A small network was shown many inputs. Here are its activations along a few directions, one row for each input.
Each table varies a few parts of the input and shows all the possible inputs, shuffled.
Descriptions start from the smaller parts, as in this example, which fits no table here: one of 3 separate values, together with either a single point or one of 9 places around a ring or (one of 5 places around a ring, together with one of 6 places along a line).
Shared parts are said once, and a part with two or three values counts as separate values.
(in the rows, 128 means zero)

Other details of the inputs vary at random and push rows far along two fixed directions, the same in every table; ignore that.

Table:
r1: [186  39 145 158 176 245 121 174 171 162  96]
r2: [148 136 129 156  69 100  92 155 112 191 176]
r3: [156 137 142 151  59  87  79 161 121 188 153]
r4: [152  47 142 161 152 216  82 133 179 183  65]
r5: [ 58 128 121  89 190 171 137  46 192  69  30]
r6: [145  57 146 164 151 226  91 136 190 183  78]
r7: [185  52 144 159 162 251 130 169 173 160 104]
r8: [ 91 195 105  70 134  30 169 108  82  59 159]
r9: [185 123 130 158  86 113 134 177  85 147 183]
r10: [151  60 135 153 148 211  86 141 191 189  83]
r11: [ 54 128 124  84 204 163 135  52 195  78  37]
r12: [178 120 135 156  91 107 128 177  75 148 185]
r13: [ 99 112 116  77 218 169 173  88 173  52  53]
r14: [191  41 139 159 169 247 128 174 178 161  93]
r15: [148  56 140 165 147 231  96 135 200 179  70]
r16: [141 136 137 165  73 104  97 153 104 190 173]
r17: [176 135 131 156  88 118 140 183  95 155 197]
r18: [ 55 130 118  85 198 166 141  54 202  76  34]
r19: [178 132 134 159  82 123 137 172  86 147 189]
r20: [184 120 126 146  95 106 121 182  87 156 185]
r21: [ 95 123 114  69 222 162 163 100 174  68  71]
r22: [ 57 123 125  86 200 159 131  52 189  76  35]
r23: [149 135 135 174  51 114  98 142 103 174 168]
r24: [ 51 210 119  93 112  38 141  74 103  84 146]
r25: [156  56 135 154 144 211  83 143 188 190  80]
r26: [186  45 140 158 171 246 130 173 181 161  97]
r27: [185 118 129 157  83 109 137 178  81 146 178]
r28: [ 55 208 110  91 103  27 143  63 104  70 131]
r29: [ 49 132 123  82 207 156 137  59 192  90  44]
r30: [ 93 107 120  73 229 166 166  93 163  61  49]
r31: [150 131 135 172  50 108  95 138  98 169 163]
r32: [153 123 128 157  60  88  85 149 102 183 161]
r33: [153 130 128 159  67  98  88 152 109 188 169]
r34: [151 126 136 173  45 105  95 139  95 170 159]
r35: [176 130 128 146  97 109 127 187  94 164 196]
r36: [182 120 135 159  78 118 136 171  78 143 179]
r37: [ 93 203 114  86 120  45 180  98  74  50 164]
r38: [ 90 130 124  82 211 178 177  90 173  59  75]
r39: [ 82 208 114  78 142  38 175 108  78  63 166]
r40: [186 135 138 138  88  94 113 195 101 157 178]
r41: [172 128 136 155 100 115 131 186  86 165 194]
r42: [177 125 133 153  97 107 128 182  76 157 187]
r43: [ 57 200 116  91 116  29 134  71  96  86 132]
r44: [174 128 136 155  95 115 131 179  84 151 191]
r45: [180 127 126 145  96 107 124 183  91 159 190]
r46: [179 131 129 156  88 114 138 178  90 149 189]
r47: [154 129 128 159  65  95  86 151 106 185 167]
r48: [149  57 139 163 148 235  97 136 202 180  70]
r49: [145  61 143 166 140 234  97 129 191 174  74]
r50: [178 121 136 156  93 112 127 177  79 149 186]
r51: [194  37 143 161 162 249 123 162 167 152  86]
r52: [ 53 130 122  83 205 156 134  60 189  88  41]
r53: [172 130 139 156  96 121 132 184  90 158 197]
r54: [186  49 135 143 177 232 118 177 178 169 102]
r55: [181  44 147 157 177 244 123 173 174 164 100]
r56: [148 123 139 170  57  96  90 146  94 177 163]
r57: [193  29 141 154 178 234 115 172 159 165  83]
r58: [ 83 206 115  81 140  40 175 112  79  67 169]
r59: [ 59 117 125  86 201 160 130  51 189  76  30]
r60: [ 52 214 110  91 108  38 147  66 112  75 136]
r61: [ 49 220 116  92 103  48 150  68 109  78 147]
r62: [ 54 199 116  91 113  26 136  71  95  85 130]
r63: [ 57 124 125  87 200 161 132  53 190  78  36]
r64: [153 127 135 174  49 108  93 139  97 171 160]
r65: [ 92 203 106  73 135  34 168 111  84  63 168]
r66: [ 48 214 120  91 115  40 144  76 108  86 150]
r67: [154 126 128 158  66  94  85 148 105 183 165]
r68: [179 121 134 154  97 108 126 181  75 157 184]
r69: [178 132 135 160  82 125 137 175  86 150 192]
r70: [103 108 113  68 225 163 158  95 173  65  57]
r71: [ 50 218 114  94  99  42 148  66 102  74 144]
r72: [180 130 134 159  81 120 136 172  81 145 188]
r73: [ 82 208 115  79 136  36 177 103  75  51 168]
r74: [155 124 128 157  64  91  84 148 103 183 163]
r75: [153  48 142 163 153 220  83 135 182 185  66]
r76: [ 87 210 109  80 129  38 184 101  82  49 165]
r77: [ 58 127 117  86 196 163 138  50 198  72  30]
r78: [ 82 200 115  78 134  33 178 102  72  48 160]
r79: [ 56 121 117  83 195 158 139  46 197  67  19]
r80: [ 80 212 116  79 141  41 178 113  82  69 175]
r81: [ 57 124 117  83 199 163 137  46 199  68  24]
r82: [146 132 135 168  69 100  92 150 100 187 168]
Description of these inputs: one of 2 separate values, together with either a single point or (one of 5 places along a line, together with one of 8 places along a line).
Question: The inputs of r69 and r71 match in every part but the choice among 2 separate values. If r9 is changed in the same way as r69 into r71, which row does it become?
Answer: r81
Question: The inputs of r37 and r64 match in every part but the choice among 2 separate values. If r54 is changed in the same way as r37 into r64, which row does it become?
Answer: r2
Question: The inputs of r14 and r18 match in every part but the choice among 2 separate values. If r26 is changed in the same way as r14 into r18, which row does it become?
Answer: r15
Question: Which other rows does r17 become when the choice among 2 separate values takes its other values? List them by row number.
Answer: r48
Question: Which other rows does r49 become when the place on the line of 5 takes its other values? List them by row number.
Answer: r6, r10, r15, r29

Table:
r83: [104 165 129 111 121  65 143 109  75  91 149]
r84: [ 96  68 128 143 158 189  67  90 207 182  34]
r85: [143 155 134 147  76  62 125 153  52 138 194]
r86: [129 143 130 129 122 131 148 134 132 112 138]
r87: [ 82 155 130  96 173 119 157  96 122  82 114]
r88: [196 102 143 182  72 155 115 189 110 180 170]
r89: [166 128 130 156 100 113 125 180  98 177 188]
r90: [197  50 133 144 149 193  92 181 158 179 107]
r91: [ 46 169 124 107 112  94 107  48 169 108  70]
r92: [146 116 130 153 120 178 141 135 141 135 139]
r93: [ 64 187 112 104  91  37  84  79 132 140 127]
r94: [109 116 136 165  74 154  77  86 164 172  93]
r95: [146  58 129 124 199 212 128 137 178 135  64]
r96: [ 98 155 115  67 177  99 145 110 143  83 108]
r97: [144 102 128 133 148 153 132 154 137 149 134]
r98: [ 97 156 123  95 152 118 162  98 139  68 100]
r99: [141 161 137 148  78  67 129 155  56 140 199]
r100: [136 154 131 137 109 119 148 143 121 123 157]
r101: [ 92 167 116  69 182 105 150 114 152  91 120]
r102: [200  88 135 190  63 154 110 166  95 168 163]
r103: [ 88 151 114  85 179 108 161 104 133  87 111]
r104: [162  54 129 109 196 199 111 139 185 132  57]
r105: [ 73 140 138 143 101 105  80  80 139 159 104]
r106: [186 102 138 189  67 167 119 175 109 178 182]
r107: [ 79 161 131  97 177 124 159 100 130  87 120]
r108: [179 127 129 139  96 106 109 187 105 175 185]
r109: [150 170 124 122  84  54 124 174  85 151 212]
r110: [149  58 130 141 169 231 131 116 178 117  63]
r111: [204  89 141 182  68 144 108 181 100 170 155]
r112: [ 92 157 117 104 148 134 166  86 136  72 114]
r113: [ 91 180 131 111 129  77 152 116  90  99 168]
r114: [112 162 112 101 126  52 147 117  84  95 148]
r115: [148  52 127 124 198 207 124 135 175 133  61]
r116: [133 134 126 137 114 138 145 119 119 109 135]
r117: [100 149 121  95 151 113 158  95 135  65  96]
Question: What do these inputs look like to the network?
Answer: one of 5 places along a line, together with either a single point or one of 6 places along a line
Question: The inputs of r103 and r112 match in every part but the place on the line of 5. If r89 is changed in the same way as r103 into r112, which row does it become?
Answer: r92
Question: List by row number the other rows that have the place on the line of 5 in common with r88.
Answer: r86, r91, r98, r100, r111, r117
Question: List by row number the other rows that have the place on the line of 5 in common with r83.
Answer: r85, r87, r99, r105, r107, r113

Table:
r118: [162 155 137 167  59 104 131 161  77 150 205]
r119: [184  48 151 175 136 241 118 163 162 171 103]
r120: [124 152 131 183  17  83  83 114  92 182 171]
r121: [102 150 126 121 145 138 161 108 137  93 126]
r122: [120 136 125 120 139 140 154 112 130  93 112]
r123: [122 128 125 120 139 135 149 111 127  87 113]
r124: [110 143 122  97 163 122 134 123 143 115 125]
r125: [114 139 117  92 161 110 138 122 136 108 112]
r126: [106 141 124  92 164 115 139 121 136 112 120]
r127: [ 74 147 127 116 119  96  85  84 159 142  87]
r128: [165 141 133 165  63  85 132 155  60 138 187]
r129: [193  36 136 156 160 205  92 176 154 182  91]
r130: [116 130 118  92 162 105 133 120 133 103 113]
r131: [101 147 120  97 166 113 144 121 144 115 127]
Question: The inputs of r121 and r131 match in every part but one. If r120 is changed in the same way as r121 into r131, which row does it become?
Answer: r127
Question: What do these inputs look like to the network?
Answer: one of 2 separate values, together with either a single point or one of 6 places along a line
Question: A walk changes only the place on the line of 6. It starts at r129 and steps to r130. List the rest of the walk in order.
Answer: r125, r126, r124, r131

Table:
r132: [135 144 135 115 129 118 135 144 126 123 145]
r133: [129 146 131 151 107 137 155 132 115 121 153]
r134: [116 147 132 154  94 135 137 118 126 135 143]
r135: [122 122 135 136 118 108 118 115 112 132 119]
r136: [127 134 137 156  86 132 131 112 117 119 130]
r137: [117 151 145 150  93 135 128 119 125 132 145]
r138: [127 129 128 121 136 119 136 123 102 122 135]
r139: [179  60 134 161 123 204  89 154 160 181  98]
r140: [ 66 129 120  76 222 156 165  82 170  69  60]
r141: [128 152 145 146 108 136 146 132 114 116 155]
r142: [133 139 123 125 136 119 140 140 123 128 141]
r143: [124 144 134 124 115 115 113 132 134 138 136]
r144: [119 122 133 135 116 108 117 119 114 127 119]
r145: [132 145 134 117 132 119 133 143 125 121 144]
r146: [127 131 119 125 136 119 137 133 116 124 147]
r147: [117 140 138 131 120 114 111 132 127 141 136]
r148: [133 131 127 127 107 107 120 123 126 124 121]
r149: [128 134 117 126 109 113 121 128 137 138 142]
r150: [123 142 122 128 115 114 122 131 133 141 133]
r151: [136 138 123 121 124 116 144 148 128 129 145]
r152: [129 142 136 126 107 111 115 138 138 142 140]
r153: [124 142 123 125 115 113 125 129 135 141 132]
r154: [131 135 122 122 109 115 118 121 126 132 128]
r155: [132 141 122 120 131 119 141 141 125 126 141]
r156: [125 134 117 129 120 116 116 121 131 138 138]
r157: [135 131 123 122 130 121 133 131 109 119 135]
r158: [117 131 119 132 120 114 117 122 125 139 139]
r159: [125 128 124 125 140 119 138 126 111 128 147]
r160: [109 137 140 128 124 115 113 128 124 138 133]
r161: [ 64 143 126  73 207 148 139  69 189  74  52]
r162: [134 130 128 130 102 103 121 126 128 123 123]
r163: [144 130 127 121 117 109 141 140 119 109 132]
r164: [166  60 138 173 134 202  93 163 164 196 102]
r165: [122 138 141 123 144 118 134 134 113 127 143]
r166: [188  62 137 157 142 210 114 178 165 179 112]
r167: [129 141 136 123 137 118 131 142 119 124 145]
r168: [124 126 130 136 113 106 116 122 116 126 121]
r169: [130 121 132 128 131 115 135 131 105 113 128]
r170: [132 144 135 120 137 118 131 141 123 122 144]
r171: [118 139 125 132 121 113 121 127 128 143 132]
r172: [ 77 141 126  63 214 152 163  89 187  59  64]
r173: [138 136 120 116 126 120 136 132 116 115 135]
r174: [127 126 127 123 133 121 134 129 105 119 135]
r175: [119 140 125 152  93 136 133 111 126 131 150]
r176: [121 132 119 131 120 116 116 122 128 140 138]
r177: [125 137 125 127 137 117 140 140 117 128 141]
r178: [131 138 125 148 107 140 150 125 116 118 159]
r179: [126 140 124 129 109 111 125 135 137 144 136]
r180: [134 134 117 122 135 120 136 133 122 124 147]
r181: [128 138 124 125 136 117 140 139 119 128 141]
r182: [126 139 137 124 138 118 131 142 118 124 144]
r183: [132 129 127 130 108 109 117 124 125 125 120]
r184: [140 129 127 124 130 114 136 131 114 109 127]
r185: [127 136 117 123 114 115 120 124 135 137 139]
r186: [171  62 151 167 134 206  85 164 169 193 103]
r187: [122 131 124 131 115 114 114 120 116 134 127]
r188: [130 135 121 123 105 111 120 124 127 130 130]
r189: [113 131 123 130 126 114 120 114 121 141 136]
r190: [140 131 125 121 124 114 137 134 116 108 128]
r191: [109 134 128 133 122 114 121 127 122 143 131]
r192: [ 74 128 119  80 200 143 142  61 180  61  37]
r193: [122 141 123 131 121 114 121 126 132 142 131]
r194: [130 131 123 122 132 119 134 130 108 117 135]
r195: [112 136 130 132 126 114 123 122 121 147 130]
r196: [111 139 141 128 127 114 115 122 123 142 132]
r197: [112 128 122 131 122 116 117 120 122 139 137]
r198: [133 138 130 144 106 144 148 121 110 109 142]
r199: [139 133 122 120 131 121 133 131 114 118 134]
r200: [124 132 123 128 116 114 115 118 119 133 127]
r201: [123 127 122 125 138 121 136 132 113 125 147]
r202: [139 132 117 119 124 118 140 141 128 125 151]
r203: [130 124 133 127 134 113 138 126 103 115 128]
r204: [127 145 136 122 113 113 116 133 135 139 137]
r205: [126 135 116 126 115 117 117 124 133 138 139]
r206: [142 133 121 116 120 117 139 138 119 117 138]
r207: [186  47 143 166 143 204 108 167 146 163  98]
r208: [118 129 129 129 120 115 117 113 111 138 126]
r209: [174  59 144 188 104 234 102 143 156 177 103]
r210: [122 135 130 126 141 118 143 132 112 132 140]
r211: [128 126 129 135 113 107 116 120 119 127 120]
r212: [137 128 128 126 128 112 135 132 109 111 129]
r213: [143 131 126 118 122 112 140 135 117 109 129]
r214: [130 132 119 123 135 119 136 132 118 124 147]
r215: [ 78 133 107  66 215 154 163  76 179  59  67]
r216: [137 134 136 149 103 138 150 123 109 101 136]
r217: [131  53 122 100 228 247 138 110 223 111  35]
r218: [121 136 140 124 140 120 131 140 114 125 143]
r219: [178  59 135 164 129 203  88 150 159 182  96]
r220: [141 135 121 114 124 119 138 133 117 116 136]
r221: [116 127 127 129 117 116 115 118 113 134 126]
Question: What do these inputs look like to the network?
Answer: one of 2 separate values, together with one of 5 places along a line, together with either a single point or one of 8 places along a line
Question: The inputs of r135 and r195 match in every part but the place on the line of 5. If r207 is changed in the same way as r135 into r195, which row does it become?
Answer: r177
Question: The inputs of r156 and r192 match in every part but the place on the line of 5. If r201 is changed in the same way as r156 into r192, which row does it become?
Answer: r169
Question: The inputs of r143 and r205 match in every part but the place on the line of 5. If r186 is changed in the same way as r143 into r205, which row does it become?
Answer: r176
Question: Which other rows does r191 become when the choice among 2 separate values takes its other values? List them by row number.
Answer: r140
Question: Which other rows does r206 become when the place on the line of 8 takes its other values? List them by row number.
Answer: r138, r157, r173, r174, r194, r199, r220
Question: A walk changes only the place on the line of 8. It starts at r202 and steps to r217. List the rest of the walk in order.
Answer: r215, r180, r214, r146, r201, r159
Question: Which other rows does r139 become when the choice among 2 separate values takes its other values? List them by row number.
Answer: r173
Question: A walk changes only the place on the line of 5. It starts at r136 and steps to r209. List the rest of the walk in order.
Answer: r175, r134, r137
